A small network was trained on invented records. Each row is its activation on one of them, seen along a few directions.
Each row is followed by the record's values for the fields BELE, ZIV, SAKU, MOR, FEZE, NOBA.
A field that a record lacks is written absent.
Other fields move the rows too, some of them a lot.
(in the rows, 500 means zero)
Random noise pushes rows far along 12 fixed directions. That doesn't count. These rows show it; they differ only by the noise:
[294 705 584 665 743 501 456 676 414 609 632 449 663 592 368 522 301 576
 535 432 614 417 503 481 580 406 573 777 723 499]
[593 536 293 846 504 602 576 423 352 645 596 546 844 250 620 485 475 324
 791 361 618 487 584 363 291 523 638 482 554 700]
[465 567 474 449 504 528 500 537 547 649 388 474 570 471 580 541 655 525
 446 674 497 480 475 432 480 588 486 323 340 547]
[398 480 561 341 643 372 564 590 540 440 396 694 450 570 427 329 538 416
 413 528 502 535 467 502 593 633 635 634 402 475]
[579 369 392 446 227 592 428 476 355 508 296 571 284 403 553 475 586 553
 699 420 221 443 441 367 382 495 537 384 279 714]
[338 601 517 486 488 570 416 349 394 735 535 448 499 508 639 494 646 541
 447 456 606 512 467 400 489 601 619 370 459 404]
[528 593 465 565 574 485 585 567 648 629 403 498 692 477 422 525 687 558
 351 796 471 423 589 449 433 603 433 351 441 497]
[470 378 355 409 351 569 467 568 591 473 482 453 489 379 660 652 485 535
 394 393 617 628 477 452 448 475 253 380 482 451]
[633 391 340 646 360 457 499 324 292 470 621 561 529 503 591 383 328 427
 735 335 523 557 439 583 491 388 495 598 618 615]
[447 467 393 454 419 417 582 584 354 584 372 528 344 881 464 561 535 594
 407 529 431 566 482 537 628 571 271 496 561 348]
[482 576 531 511 566 434 558 515 412 433 446 603 456 640 304 597 447 373
 540 551 295 345 610 555 557 577 356 696 591 629]
[507 488 404 462 455 498 474 598 588 535 455 415 543 519 611 549 485 603
 445 611 538 552 412 550 560 422 340 384 430 556]
[408 650 559 502 729 485 527 658 628 442 473 533 650 427 404 598 446 368
 487 606 457 369 574 523 552 543 455 635 479 710]
[451 372 441 401 258 500 367 245 530 499 586 371 312 531 668 559 475 627
 358 439 479 584 398 625 556 413 240 315 536 411]

[432 474 576 502 608 490 484 706 442 574 363 633 575 292 424 362 450 474
 684 479 509 470 409 301 352 547 817 598 347 628] | {BELE: zugi, ZIV: absent, SAKU: kesi, MOR: gug, FEZE: vos, NOBA: guze}
[435 294 514 695 483 371 747 426 480 622 468 536 628 569 515 467 375 371
 604 554 371 642 395 533 422 576 415 334 524 403] | {BELE: absent, ZIV: zopa, SAKU: bina, MOR: leb, FEZE: vos, NOBA: buni}
[657 407 497 452 399 535 518 678 425 522 462 529 660 322 400 705 346 435
 630 572 588 494 518 374 269 448 313 628 600 489] | {BELE: zugi, ZIV: absent, SAKU: pim, MOR: leb, FEZE: vos, NOBA: guze}
[595 432 643 279 335 571 306 373 421 576 578 384 472 335 826 398 445 546
 615 507 688 650 223 469 475 352 668 317 266 495] | {BELE: absent, ZIV: zopa, SAKU: balen, MOR: sim, FEZE: gano, NOBA: guze}
[324 423 599 489 465 527 477 721 573 594 362 487 419 451 340 501 522 731
 365 473 411 494 480 291 370 503 509 427 509 305] | {BELE: zugi, ZIV: absent, SAKU: bina, MOR: gug, FEZE: vos, NOBA: goz}
[377 406 639 450 408 437 432 404 626 535 594 430 454 404 356 503 409 716
 274 555 471 487 458 478 414 417 342 442 685 214] | {BELE: zugi, ZIV: absent, SAKU: bina, MOR: sim, FEZE: vos, NOBA: goz}
[490 622 592 445 680 377 527 413 701 408 540 527 558 564 385 511 551 436
 292 702 478 403 617 669 637 574 386 548 572 501] | {BELE: zugi, ZIV: absent, SAKU: balen, MOR: dap, FEZE: vos, NOBA: kupu}
[447 481 368 574 522 515 463 308 587 503 613 368 534 493 694 409 506 546
 488 440 583 555 409 687 611 388 557 385 479 528] | {BELE: zugi, ZIV: absent, SAKU: bina, MOR: leb, FEZE: gano, NOBA: kupu}
[556 450 520 411 472 459 467 543 467 633 396 466 547 443 553 385 476 613
 658 697 488 494 306 539 487 378 622 463 365 607] | {BELE: zugi, ZIV: absent, SAKU: balen, MOR: leb, FEZE: gano, NOBA: kupu}
[385 489 194 694 524 510 690 628 415 601 390 498 491 715 792 668 529 295
 618 322 500 665 541 465 604 705 331 277 371 607] | {BELE: zugi, ZIV: absent, SAKU: pim, MOR: beka, FEZE: vos, NOBA: tedag}
[439 520 700 551 493 364 381 293 511 605 665 452 513 473 411 512 318 533
 445 632 462 440 423 602 487 456 371 495 658 458] | {BELE: zugi, ZIV: absent, SAKU: kesi, MOR: gug, FEZE: vos, NOBA: tedag}
[386 471 529 402 505 549 540 635 471 681 348 446 534 465 656 583 537 538
 602 585 506 558 316 392 498 523 553 338 296 521] | {BELE: absent, ZIV: zopa, SAKU: bif, MOR: leb, FEZE: gano, NOBA: kupu}
[719 401 584 418 407 344 474 365 359 469 633 546 533 616 390 500 312 422
 473 627 626 552 449 668 504 447 314 672 738 393] | {BELE: zugi, ZIV: absent, SAKU: pim, MOR: gug, FEZE: vos, NOBA: guze}
[628 513 550 336 349 382 401 502 342 655 439 487 395 689 553 491 485 667
 509 739 558 542 313 509 556 452 388 417 479 395] | {BELE: zugi, ZIV: absent, SAKU: kesi, MOR: dap, FEZE: gano, NOBA: kupu}
[474 515 375 612 369 664 500 169 344 705 499 414 471 519 741 560 799 449
 550 386 481 533 576 401 413 674 584 192 387 458] | {BELE: absent, ZIV: zopa, SAKU: kesi, MOR: leb, FEZE: vos, NOBA: guze}
[531 666 605 626 774 467 544 551 738 453 548 434 739 427 355 297 507 586
 514 778 448 339 497 616 574 358 759 552 433 681] | {BELE: absent, ZIV: zitet, SAKU: bina, MOR: leb, FEZE: gano, NOBA: guze}
[421 446 570 502 460 506 509 419 512 491 600 451 495 428 535 550 449 494
 448 399 542 562 469 484 460 491 402 483 586 341] | {BELE: absent, ZIV: zopa, SAKU: bif, MOR: gug, FEZE: gano, NOBA: tedag}
[496 426 465 505 503 448 629 802 233 759 334 553 595 728 499 590 408 434
 676 576 569 644 375 414 468 565 458 555 497 436] | {BELE: zugi, ZIV: absent, SAKU: pim, MOR: leb, FEZE: vos, NOBA: tedag}
[518 537 810 406 504 536 372 309 469 401 498 515 418 317 249 597 465 366
 564 578 225 258 576 514 386 497 547 637 504 663] | {BELE: absent, ZIV: zopa, SAKU: bina, MOR: gug, FEZE: vos, NOBA: guze}
[653 532 346 417 402 633 342 812 435 557 439 405 526 497 618 593 497 692
 544 498 743 588 422 414 510 351 473 488 466 572] | {BELE: zugi, ZIV: absent, SAKU: pim, MOR: dap, FEZE: vos, NOBA: guze}
[288 538 548 533 668 444 439 195 664 424 700 471 457 492 592 425 509 379
 287 341 590 528 555 648 641 613 546 465 563 453] | {BELE: zugi, ZIV: absent, SAKU: pim, MOR: gug, FEZE: vos, NOBA: kupu}
[365 471 522 625 605 666 452 473 623 635 588 338 788 132 709 612 422 374
 632 418 583 516 439 491 367 461 628 349 415 698] | {BELE: zugi, ZIV: absent, SAKU: balen, MOR: leb, FEZE: vos, NOBA: guze}
[561 450 537 474 587 388 601 644 586 468 461 592 619 500 423 482 392 449
 509 665 538 511 462 514 488 510 439 566 506 513] | {BELE: zugi, ZIV: absent, SAKU: kesi, MOR: leb, FEZE: gano, NOBA: guze}
[443 599 392 424 566 596 393 598 631 365 468 451 376 507 580 483 625 563
 340 379 572 505 575 501 633 524 564 478 387 593] | {BELE: bava, ZIV: absent, SAKU: pim, MOR: gug, FEZE: vos, NOBA: guze}
[207 634 604 326 618 602 374 425 490 405 545 499 254 450 579 626 494 346
 478 192 438 400 549 473 657 620 577 616 453 624] | {BELE: zugi, ZIV: absent, SAKU: bif, MOR: sim, FEZE: gano, NOBA: guze}
[628 534 551 457 296 501 337 399 303 534 525 617 318 483 366 444 557 636
 514 477 500 423 560 348 381 504 531 588 624 388] | {BELE: zugi, ZIV: absent, SAKU: kesi, MOR: dap, FEZE: vos, NOBA: tedag}
[760 651 429 371 610 489 586 320 620 239 615 574 612 549 491 567 715 222
 312 645 686 451 770 689 613 628 410 622 554 538] | {BELE: absent, ZIV: zitet, SAKU: pim, MOR: leb, FEZE: gano, NOBA: guze}
[358 655 548 661 724 519 469 454 438 605 449 429 494 587 485 388 522 476
 670 532 262 326 444 635 659 473 817 507 383 849] | {BELE: zugi, ZIV: absent, SAKU: bina, MOR: gug, FEZE: gano, NOBA: guze}
[478 614 340 801 654 534 665 630 491 574 530 394 689 673 497 419 503 613
 625 476 507 483 531 553 596 410 619 518 555 566] | {BELE: absent, ZIV: zitet, SAKU: balen, MOR: leb, FEZE: gano, NOBA: guze}
[610 680 455 486 461 557 441 541 455 526 433 405 432 720 328 574 628 732
 441 759 354 312 576 559 594 429 359 544 572 513] | {BELE: zugi, ZIV: absent, SAKU: bif, MOR: leb, FEZE: vos, NOBA: buni}
[478 556 535 580 485 487 446 339 414 626 577 365 507 613 441 619 433 525
 530 603 405 394 489 639 518 437 385 500 647 550] | {BELE: zugi, ZIV: absent, SAKU: pim, MOR: leb, FEZE: gano, NOBA: guze}
[247 562 593 611 586 428 452 530 459 699 540 418 479 618 550 456 374 578
 488 459 485 549 373 501 567 523 571 409 499 446] | {BELE: bava, ZIV: absent, SAKU: balen, MOR: sim, FEZE: vos, NOBA: tedag}
[405 541 436 685 516 635 518 706 515 706 290 433 535 466 375 618 618 671
 581 572 237 328 544 323 345 526 553 362 397 654] | {BELE: zugi, ZIV: absent, SAKU: kesi, MOR: leb, FEZE: gano, NOBA: guze}
[507 600 607 547 563 406 518 459 427 532 588 490 579 550 554 531 348 394
 653 582 515 495 418 538 574 455 437 550 533 565] | {BELE: absent, ZIV: zopa, SAKU: kesi, MOR: dap, FEZE: gano, NOBA: tedag}
[480 598 661 178 615 401 458 460 635 376 561 486 473 580 566 498 505 389
 331 652 685 564 414 637 705 508 443 566 419 425] | {BELE: absent, ZIV: zitet, SAKU: pim, MOR: gug, FEZE: gano, NOBA: buni}
[427 365 518 573 552 483 678 701 497 507 494 587 664 409 300 636 358 433
 510 408 527 556 554 410 322 522 376 687 705 330] | {BELE: absent, ZIV: zopa, SAKU: bif, MOR: leb, FEZE: gano, NOBA: buni}
[332 436 469 689 600 533 594 471 662 545 630 414 730 238 661 670 313 279
 537 331 611 582 490 485 413 537 371 338 553 567] | {BELE: zugi, ZIV: absent, SAKU: bina, MOR: gug, FEZE: gano, NOBA: guze}
[801 513 330 380 387 469 578 594 414 487 322 730 454 486 509 306 738 495
 538 625 576 524 560 340 455 617 650 501 324 497] | {BELE: zugi, ZIV: absent, SAKU: bif, MOR: sim, FEZE: gano, NOBA: tedag}
[377 290 436 688 486 296 630 204 465 554 625 596 532 427 595 310 286 307
 649 333 460 635 374 600 506 567 512 455 603 492] | {BELE: zugi, ZIV: absent, SAKU: bif, MOR: gug, FEZE: vos, NOBA: tedag}
[558 403 501 341 343 505 393 473 369 453 486 552 222 688 438 415 564 662
 369 418 520 573 517 504 544 481 496 594 570 296] | {BELE: zugi, ZIV: absent, SAKU: pim, MOR: leb, FEZE: vos, NOBA: tedag}

Which values does each new row have?
[518 399 330 428 371 756 474 861 510 403 384 568 484 261 502 770 549 502
 416 163 707 590 694 166 279 568 354 544 541 398] | {BELE: zugi, ZIV: absent, SAKU: bina, MOR: gug, FEZE: vos, NOBA: guze}
[668 370 395 477 422 379 739 571 263 668 262 680 550 687 522 373 628 368
 676 628 497 624 418 424 407 692 589 408 335 418] | {BELE: zugi, ZIV: absent, SAKU: balen, MOR: gug, FEZE: gano, NOBA: guze}
[484 619 477 692 702 373 461 637 739 343 524 489 441 611 408 343 411 640
 402 583 330 426 523 679 705 382 508 520 486 723] | {BELE: zugi, ZIV: absent, SAKU: kesi, MOR: dap, FEZE: gano, NOBA: tedag}
[359 574 495 750 583 578 503 453 573 589 555 393 544 467 473 556 524 521
 455 436 332 419 576 461 432 540 491 347 504 568] | {BELE: zugi, ZIV: absent, SAKU: pim, MOR: sim, FEZE: gano, NOBA: buni}
[413 469 576 317 620 386 478 625 700 449 344 513 377 615 388 354 565 624
 333 717 361 473 399 639 655 498 600 497 337 564] | {BELE: zugi, ZIV: absent, SAKU: pim, MOR: leb, FEZE: vos, NOBA: guze}
[306 512 501 490 527 587 483 525 422 597 570 380 523 513 689 644 405 442
 574 308 661 614 419 442 534 504 509 471 499 455] | {BELE: absent, ZIV: zitet, SAKU: pim, MOR: leb, FEZE: vos, NOBA: guze}
[517 777 542 647 567 502 590 598 248 775 471 542 606 697 261 788 556 456
 482 662 476 327 739 331 403 705 293 591 740 399] | {BELE: zugi, ZIV: absent, SAKU: bif, MOR: sim, FEZE: gano, NOBA: tedag}
[558 575 441 507 534 573 478 435 429 468 610 572 543 497 426 427 597 506
 411 383 726 488 667 465 486 522 640 664 682 389] | {BELE: zugi, ZIV: absent, SAKU: bina, MOR: leb, FEZE: vos, NOBA: guze}
[590 429 416 514 347 596 503 407 438 477 561 512 510 313 471 701 472 435
 502 372 522 455 639 416 337 525 293 540 680 472] | {BELE: zugi, ZIV: absent, SAKU: bif, MOR: sim, FEZE: gano, NOBA: guze}
[427 455 527 558 515 554 543 436 658 443 599 461 648 252 631 596 438 320
 510 358 577 571 507 458 401 531 433 400 467 497] | {BELE: absent, ZIV: zitet, SAKU: balen, MOR: gug, FEZE: gano, NOBA: buni}
[491 562 508 722 627 397 517 525 581 616 550 353 648 600 479 542 383 508
 501 708 425 467 482 653 572 448 357 395 559 626] | {BELE: zugi, ZIV: absent, SAKU: pim, MOR: gug, FEZE: vos, NOBA: tedag}
[536 380 369 576 427 419 657 458 342 545 458 515 451 758 538 432 477 504
 630 474 403 604 408 620 597 467 456 479 528 473] | {BELE: absent, ZIV: zopa, SAKU: bif, MOR: leb, FEZE: gano, NOBA: buni}
[316 524 689 492 530 486 473 361 416 601 548 502 468 420 479 426 499 503
 541 451 470 475 419 426 456 561 663 529 514 382] | {BELE: absent, ZIV: zopa, SAKU: bif, MOR: gug, FEZE: vos, NOBA: tedag}
[434 618 484 463 445 540 441 364 249 666 452 407 339 824 569 598 586 499
 547 551 407 447 458 620 670 531 471 460 524 543] | {BELE: zugi, ZIV: absent, SAKU: bina, MOR: leb, FEZE: vos, NOBA: buni}
[525 393 393 528 503 457 650 588 436 514 415 531 564 544 700 503 401 293
 718 415 538 665 374 484 528 546 499 419 339 609] | {BELE: absent, ZIV: zitet, SAKU: pim, MOR: gug, FEZE: gano, NOBA: guze}
[307 520 559 604 562 589 544 470 577 438 465 477 375 471 391 659 583 409
 454 364 208 382 671 455 447 619 457 468 488 586] | {BELE: absent, ZIV: zopa, SAKU: pim, MOR: leb, FEZE: gano, NOBA: tedag}
[439 478 405 668 560 422 640 707 468 629 466 375 612 767 522 554 326 591
 589 582 480 622 381 620 623 405 337 451 527 467] | {BELE: absent, ZIV: zitet, SAKU: balen, MOR: leb, FEZE: vos, NOBA: tedag}
[626 384 431 435 353 475 521 421 382 458 486 652 390 500 535 491 551 387
 458 391 587 614 539 461 424 618 449 465 486 377] | {BELE: zugi, ZIV: absent, SAKU: bina, MOR: gug, FEZE: gano, NOBA: tedag}
[491 610 629 616 609 571 423 599 512 525 653 362 621 554 405 491 421 685
 421 488 645 479 509 507 527 319 580 593 662 388] | {BELE: absent, ZIV: zopa, SAKU: bina, MOR: gug, FEZE: gano, NOBA: guze}
[511 620 779 179 426 529 345 362 267 584 425 531 325 560 376 729 560 376
 488 663 380 317 538 476 476 604 450 605 503 528] | {BELE: zugi, ZIV: absent, SAKU: bina, MOR: sim, FEZE: vos, NOBA: guze}
